Each row below holds a small network's activations on one input, seen along a few directions.
In each table, some parts of the input vary, and every possible input appears once, in random order.
Descriptions start from the smaller parts, as in this example, which fits no table here: line(4) and (point or line(9) or (values(2) and ring(5))).
Shared parts are said once, and a part with two or three values counts as separate values.

Other details of the inputs shift rows strongly along two fixed directions, in all tables alike. That doesn't count.

A family of inputs:
x1: [ 10   2  -3 -31 -23   4   9  26  28 -21 -12 -19  12]
x2: [ 30  -9 -37  -2 -12  26  26  23  38 -16 -64  28  12]
x3: [ 31 -13  -1   7 -26  10   7  50  13   5 -50  16   0]
x4: [ 28  38 -19 -33   4  -1  37  31  43 -61 -48   7  10]
x5: [-18  13 -30  -9  42   7   5 -38  -4 -36  -1   7  -2]
x6: [ 28 -42 -13  46 -46  25  -1  46  12  -2 -23  -4   7]
x7: [  0 -20  28  17 -28 -15 -24   8  -5  25  17   4   8]
x8: [-19  33 -11  -4  40 -17  10 -26 -19 -35   9  11  -7]
x9: [ -3  29 -28 -26  40   1  22 -37   1 -29  -5  11 -28]
x10: [ 16 -15  14  54 -41  -2   1  35   2  12 -20  -5   6]
x11: [-27  14  12 -30  11 -12 -17 -36 -17  20  40   5 -12]
x12: [  6  36  -3 -27  34  -2  24  -5  -2 -21 -29  30  -9]
x13: [  4  -8  20  10 -28 -13 -28  14  -4  38  16   1   1]
x14: [ 30 -34  -2  53 -57   6   4  59  19   1 -46  -1  -1]
x15: [ -3  26  -9 -39  37  -3  23 -23  10 -34  12 -29  -6]
x16: [-19 -19  29   1 -22  -9 -25 -17 -16  30  38  -3   6]
x17: [  4  20 -33 -25  43   4  42 -23   5 -30 -24  13 -22]
x18: [ 10 -12  30  43 -22   0  -8  34 -19  46  -7 -20   2]
x19: [ -3   7 -16 -17  20   9   6 -33  19 -26 -14  28   5]
x20: [-13  19  -3 -45  32   4  13 -22 -10 -11  -7  17 -17]
x21: [-18 -19  10  21 -14   6 -12   6 -15   8  25 -12  -6]
x22: [  4   5 -30 -14  18  22   9 -10  26 -44 -24  36   7]
x23: [-26  -8  30 -15   0 -15 -19 -23 -28  51  49 -10   3]
x24: [-12  37  -4 -22  40 -10  12 -22  -2 -41   8  38  -4]
x25: [-11  -2  18   1   3   2 -13 -11   6  20  31 -54  17]
x26: [ 28 -21 -21  27 -16  35  15  34  20   3 -63  -4   0]
x27: [  8 -11  26  16 -30 -12 -11  39   8  20  13 -53   9]
x28: [ 11   6   7  12 -16  -7   4  10   8 -10 -16  24   9]
x29: [-18   8   5   6  24 -10  -2  -8 -12 -15  20   3 -16]
x30: [-17  44  11 -25  33 -22  -3 -38 -13   2  26  20  -9]
x31: [-21  33  18   5  27 -22  -5 -30 -23  18  33  -6 -17]
x32: [-27  20  22  12  31 -16  -7 -25 -27   0  44  -2  -7]
x33: [ -6   2 -14   4  22   9  14 -18   3   9 -11  -4  -4]
x34: [ 28 -26   3  38 -35  12   5  61   4  21 -47 -10  -7]
x35: [-26 -21  31  30  -1  -4 -33 -40 -22  47  50 -28   8]
x36: [ -4  -6  -9   3  -5   3  20  11  -3   9 -15  -6 -13]
x37: [-24  -4   3  13  26   9 -14 -32 -10   2  31  -7   1]
x38: [ 35 -44  -3  29 -61  16  -8  36  20  10 -27  10  19]
x39: [-25 -21  17  -2 -17 -10 -37 -13 -28  25  48  -7  15]
x40: [ 40  13 -32   3 -16   9  44  51  35 -33 -80  41   4]
x41: [-19 -17  21  28  -9 -21 -33  -1 -33  27  42 -23   4]
x42: [-10   7  -6  -9  29  -3  11 -41  -8 -19  13   3 -16]
x43: [-11  12  21  19  11 -18   5  -4 -22  33  19 -12  -4]
x44: [ -4  24 -17 -14  36 -12  33  -4   2 -21 -23  12 -26]
x45: [-19  21  44   1  10 -27 -14 -10 -16  26  55 -54  10]
x46: [ 33 -49  -4  35 -60  23 -17  49  16  10 -14   9  24]
x47: [ -6  30 -26 -36  37   7   7 -43  17 -23  -9  29  -8]
x48: [ -7 -37   3  35 -43   4 -23  25 -18  19  12 -22   9]
x49: [  6  20 -26 -28  47  13  34 -21  -2 -31 -31  10 -26]
x50: [-15  35  17 -54  35 -27   0 -22   6 -18  34 -18   1]
x51: [ -1 -10  21  31 -25 -13 -23  15 -13  42  18 -20 -11]
x52: [-17 -19  16  -4  -1 -12 -40 -32 -31  28  61  -7  19]
x53: [  0  18 -15 -28   5   5  29  14  23 -40 -18 -27  -8]
x54: [  9  -1   2 -20  -8   9  -6   4  31  -4   1 -25  27]
x55: [ 30   6 -43 -29  10  15  41   9  28 -36 -54  37  -4]
x56: [-16 -21  40  17 -16 -16 -42   1 -22  38  56  -4  12]
x57: [ 11 -25  11  12 -17  20 -20   8   1  41  -9  -4  18]
x58: [ 32  -8 -41   3 -28   7  15  51  29 -53 -65  37   8]
x59: [  3 -19  36 -12 -25  -9 -31  -1  -2  40  55 -48  29]
x60: [  2  15  -7 -42  39   6  12 -31  -8  -9  -4  18 -10]
x61: [-12 -28  20  10 -30   4 -28  10 -11  21  33   1  11]
x62: [-28  12   1 -13  24  -7  10 -36 -13 -17  16   1 -23]
x63: [ 34 -42 -12  62 -68  30 -13  53  26  35 -42 -15  13]
x64: [-12  20 -19 -16  14   2  16 -13   0 -18 -11   5 -29]
x65: [ 30 -10 -21  -2 -28  14   1  17  20  -2 -27  19   2]
x66: [ -9  16 -34 -21  42   0  16 -34 -10 -48   0  12 -12]
x67: [ 21 -19 -16  16 -27  26  22  48   9  -3 -59  -3 -13]
x68: [-17 -29  17  17 -15  -2 -51 -21 -20  41  49 -12  33]
x69: [ -9  12  11 -21  20 -20   2 -13  -9  15  14  12  -6]
x70: [-14  32  -8 -21  32 -19   1 -26 -13 -32  12  28   6]
Each input here is: values(2) and line(5) and (point or line(6)).
Q: The inputs of x58 and x70 match in every part but the line(5) part. If x34 is changed in the same way as x58 into x70, which row does it become?
A: x18
Q: The inputs of x11 and x13 match in every part but the line(5) part. If x21 is changed in the same way as x11 into x13, which row does it become?
A: x29
Q: Which other rows does x69 become when the line(5) part takes its other values? List them by row number.
A: x2, x23, x40, x55
Q: A walk changes only the line(6) part. It starts at x26 and steps to x33. List the rest of the walk in order.
A: x63, x35, x37, x5
Q: Which other rows does x57 become when the values(2) part takes its other values? List them by row number.
A: x26
Q: Which other rows does x15 become when the line(5) part takes its other values? List them by row number.
A: x25, x27, x45, x53
Q: Which other rows agree with x52 in the line(5) part and the values(2) part? List them by row number.
A: x38, x46, x55, x59, x60, x65

A family of inputs:
x71: [  9 -34  30  39 -41  -1 -28   9 -10  72  16 -25  16]
x72: [ -8  -2 -11  13   1   4  -4  -3  -3 -16   0   5   9]
x73: [-32   9  11 -21  50  -7 -14 -66 -27  27  52 -16  -1]
x74: [-5  9 -2 11 -1 -8  1 -2  2 -9 -4 15  2]
x75: [-10   1  19  -1   1  -6 -16  -3 -21  35  15  -2  -6]
x76: [ 18  13 -33   1   0   1  23  13  22 -40 -42  30 -11]
x77: [  3 -19   7  16 -29  -3  -4  11  -4  18   2   1   2]
x78: [ 20 -14 -13   8  -6  22  12  11  21  -3 -36   7   1]
x79: [ 23  30 -21 -44  10   1  34  25  34 -52 -44  15   1]
x80: [-34  14  11 -27  44 -11  -2 -55 -23  -7  43   6 -17]
x81: [ -7 -24   4  13 -15   4 -14  -3 -17  17  21  -9   6]
x82: [  1 -41  42  39 -51  -9 -33  30 -28  70  33 -17  15]
x83: [ 13  11 -16   5   2   0  19  25  12 -34 -42  31  -2]
x84: [-30  29   4 -26  56 -13  -4 -58 -21 -22  42  12 -18]
x85: [ 11 -14  29  49 -37  -5   4  54  -2  34   1 -73  -3]
x86: [ 29   8 -41 -29  -8  17  30  32  46 -61 -52   3  11]
x87: [-40  13   6 -26  46  -9 -16 -59 -30  15  51 -11 -11]
x88: [ 13 -28  27  11 -49   3 -26  34  14  28  17 -36  27]
x89: [  7  22 -12 -23  33   4  25 -13   3 -11 -27  21 -10]
x90: [ -3  47 -28 -42  61 -11  33 -28  -1 -62 -21  44 -26]
x91: [ 25 -32 -18  38 -42  14  -7  39   9  -6 -27   0  13]
x92: [-47  24  25 -16  52 -19 -18 -65 -31   2  67   1  -6]
x93: [ 30  -5  -2  -2 -47   6   4  48  36  -3 -22 -13  21]
x94: [ -8 -24  19  18 -21   8 -27   2 -10  39  20 -16   1]
x95: [ 23   8 -37  -3 -11  16  27  24  28 -30 -63  26 -14]
Q: What is each input in this table made of?
A: point or (line(4) and (point or line(5)))
Q: Which other rows does x82 become when the line(4) part takes its other values? List them by row number.
A: x77, x80, x81
Q: A walk changes only the line(4) part. It starts at x73 and steps to x78. List the rest of the walk in order.
A: x71, x89

A family of inputs:
x96: [ 39 -35 -24  42 -50  29  13  54  38 -30 -59  10  11]
x97: [-13  18 -26 -29  30  12   7 -32  16 -40 -12  21  -3]
x98: [ -9  12   4  -9   3  -8 -18 -17  -5   2  18  21  16]
x99: [-21  -4  32  27  17  -8 -18 -35 -40  63  49 -37  -7]
x100: [ -8  11   8  12  25   2   5 -17 -14  22   4  -8 -22]
x101: [  3 -22  -3  26 -11   7  -7  -3   1   3  11 -14  12]
x102: [ 30 -48   2  13 -68  16 -19  38  19  21 -17  11  24]
x103: [ -8  13  35 -19   0 -11 -12   4   4  19  35 -61   6]
x104: [-16  10   6   0   9 -12  12 -12 -15   4   3  13 -18]
x105: [-24  50   7 -65  60 -18  21 -42   3 -30  33 -45  -9]
x106: [-29 -15  35  25   3  -5 -21 -17 -33  49  40 -25  -6]
x107: [-32  36 -26 -50  68  -7   6 -82  -5 -33  27   7  -7]
x108: [ 13  45 -29 -19  49  -9  46  -6  10 -48 -59  44 -30]
x109: [-27  12   2 -51  50   2 -12 -62  -9  -7  40  12  -1]
x110: [  2   7  -4   3   5  -7   0  10 -15 -11  -4  22  -3]
x111: [-24  35  11 -25  53 -22  -2 -52 -21 -26  38  26  -5]
x112: [-40  39  -5 -51  54 -18  -7 -72  -9 -19  38  25 -11]
x113: [ 29 -33 -25  38 -47  28   1  65  17  -6 -51   1  -2]
x114: [ -8 -16  32  -9 -13  -6 -35 -14 -21  41  52   8  26]
x115: [ 30  11 -34  12 -10  12  45  51  22 -45 -88  44 -10]
x116: [ 11  34  11 -35   9 -22  18  27  22 -26  -9 -15   8]
x117: [ 42 -22 -55 -14 -17  38  28  28  46 -53 -74  28  14]
x118: [  7 -24  51  15 -61 -20 -28  51   3  60  40 -63  22]
x119: [ 21 -26 -13  28 -47  10  -2  50   3   2 -33   9  -3]
x120: [  0  10 -14  -6   3  -3  10 -10  10 -30  -4  26  -9]
x121: [-10 -50  38  61 -44  -1 -33  18 -30  82  37 -47  14]
x122: [  2 -62  28  66 -60   3 -47  32 -30  77  39 -51  22]
x123: [ 40  12 -42  13 -11  17  49  43  34 -42 -97  37 -28]
Q: The inputs of x106 and x121 match in every part but one. If x100 is changed in the same way as x106 into x121, which row does it become?
A: x99
Q: What is each input in this table made of?
A: line(4) and (point or line(6))
Q: A walk changes only the line(6) part. It starts at x114 and steps to x98. List the rest of the walk in order.
A: x111, x110, x115, x108
Q: Which other rows does x105 become when the line(4) part takes its other values? List them by row number.
A: x103, x116, x118
